These are the activations of a small neural network, seen along a few directions. Each row is one input.
Each table varies a few parts of the input and shows all the possible inputs, shuffled.
Descriptions start from the smaller parts, as in this example, which fits no table here: one of 3 separate values, together with either a single point or one of 9 places around a ring or (one of 6 places along a line, together with one of 8 places around a ring).
Shared parts are said once, and a part with two or three values counts as separate values.
(in the rows, 128 means zero)

Other details of the inputs vary at random and push rows far along two fixed directions, the same in every table; ignore that.

Table:
R1: [136 126 140 123 137 145 159 141 132 139 126 124 138 133]
R2: [139 114 107 224 153 133 210 127 156 123 180 197 111  57]
R3: [181 112 142 102 170 127 157 158 137 191 116  89 159  90]
R4: [164 131 130 111 145 129 139 125 138 151 120  95 135 100]
R5: [ 98 108 130 113 113 120 121 139 135 118 118 151 127 152]
R6: [117 133 127 133 115 113 114 123 121 107 120 126 111 159]
R7: [ 99 119 115 142 121 106 115 131 125 111 125 159 117 150]
R8: [109 113  98 191  96 138  86 113 137  59 201 207 107 119]
R9: [138 112 143 131 142 132 166 153 135 144 131 131 137 123]
R10: [177 111 144 114 167 138 169 177 137 173 123  96 149 133]
R11: [104 122 104 136 110 119  93 109 125 117 126 134 109 104]
R12: [ 70 145 100  88  95 126  52  90 118  97 101 147 112 152]
R13: [154 126 121 129 160 139 135 138 121 159 128 111 125 106]
R14: [180 126 142 134 177 137 169 159 119 177 127  86 145 119]
R15: [142 103 104 233 145 139 208 136 158 123 183 178 107  50]
R16: [148 120 146 110 136 121 139 150 130 137 117  96 131 153]
R17: [122 153 117 135 112 124 122  90 138 107 123 140 118 108]
R18: [154 146 140 124 148 145 170 122 131 148 127 114 149 114]
R19: [ 78 132 128 106  82 114  87 109 131  79 108 146 110 178]
R20: [105 151 145  73  97 126  86 105 113 134  90  86 148 150]
R21: [164 127 124 117 145 123 133 131 129 148 124  97 123 104]
R22: [137 107 146 103 142 117 137 163 130 151 112 112 143 154]
R23: [107 160 140  63 108 137  86 100 117 131  84 100 151 159]
R24: [189 126 139 130 170 127 157 148 120 171 130  80 129 101]
R25: [128 133 132  90 111 148  68 133 110  90 154 147 142 187]
R26: [ 59 152 127 128  77 126  96  90 118  86 121 150 116 154]
R27: [179 132 163 108 165 135 183 149 128 181 119  87 164 111]
R28: [102 128 130  67 115 113  73 122 111 135  91 111 135 155]
R29: [149 136 129 155 144 121 146 133 122 135 134 116 116 121]
R30: [107 126 116 118 109 124  94 109 130 128 116 119 127 106]
R31: [ 74 134  65 186 103 134 103  76 156  76 148 220  92  78]
R32: [144 126 130 124 113 137  88 129 124  80 170 147 128 158]
R33: [146 123 134 117 151 128 141 155 121 150 118 107 138 150]
R34: [ 76 168 123 120  81 121  95  74 123  73 114 151 111 155]
R35: [ 71 140 113 109  89 115  49  97 101 104 106 127 105 152]
R36: [143 144 154 100 141 145 161 136 123 149 118 100 153 144]
R37: [139 122 133 104 149 119 114 141 110 158 110 108 131 126]
R38: [111 136  98 219 116 131 166  91 150  99 170 186 105  62]
R39: [146  99  94 242 153 123 192 143 151 130 180 171 100  60]
R40: [133 102 129 151 131 129 157 151 139 138 139 128 129 114]
R41: [103 116  81 230 131 115 145 109 142  96 168 216  86  80]
R42: [203  98 155 110 167 143 144 182 125 154 175 116 163 137]
R43: [118 141 156  86 108 131 123 128 120 115 105  97 133 173]
R44: [145 136 147  88 140 126 132 131 126 162 101 101 156 122]
R45: [137 110 143 115 132 124 133 158 127 150 117  94 138 144]
R46: [100 140 136 109 109 116  88 121 101 127 106  96 125 162]
R47: [ 76 161 138 104  82 124  96  89 118  80 110 138 115 174]
R48: [146 115 144  95 140 139 147 161 133 152 114 108 147 150]
Each input here is: one of 4 separate values, together with either a single point or one of 11 places around a ring.
The inputs of R46 and R29 match in every part but the choice among 4 separate values. If R15 is changed in the same way as R46 into R29, which row does it become?
> R43
The inputs of R20 and R23 match in every part but the choice among 4 separate values. If R40 is changed in the same way as R20 into R23, which row does it become?
> R48
List by row number the other rows that have the choice among 4 separate values in common with R28.
> R2, R3, R5, R7, R9, R22, R27, R37, R41, R42, R44
Change only the choice among 4 separate values in R26. List by row number the other rows that result.
> R2, R36, R47
Change only the choice among 4 separate values in R6. List by row number the other rows that result.
> R7, R33, R39
